[[104 117 151 143 135 137 113 121 132 119 102 118 140]
 [105 118 151 148 131 125 114 120 127 112  99 118 134]
 [136 143 129 115 123 133 129 134 127 143 137 137 145]
 [128 147 114 109 132 135 135 143 120 151 132 133 133]
 [135 143 132 115 120 131 128 133 131 140 137 137 145]]
Indices start at 1.
Read off the top-right entry.
Answer: 140
Read off the entry at the centre.
Answer: 129
Read off the entry at row 2, column 1.
Answer: 105
Read off the smallest entry.
Answer: 99
The entry in the bottom-left corner: 135
The entry at row 3, column 1: 136
Read off the top-left entry.
Answer: 104
The entry at row 1, column 3 -> 151
Read off the bottom entry of the column that holds the smallest entry.
Answer: 137
Read off the entry in the bottom-right corner.
Answer: 145
Read off the entry in row 2 and column 3.
Answer: 151
Read off the entry at row 1, column 2.
Answer: 117
Read off the entry just right of 121.
Answer: 132
The entry directly below the centre entry -> 135
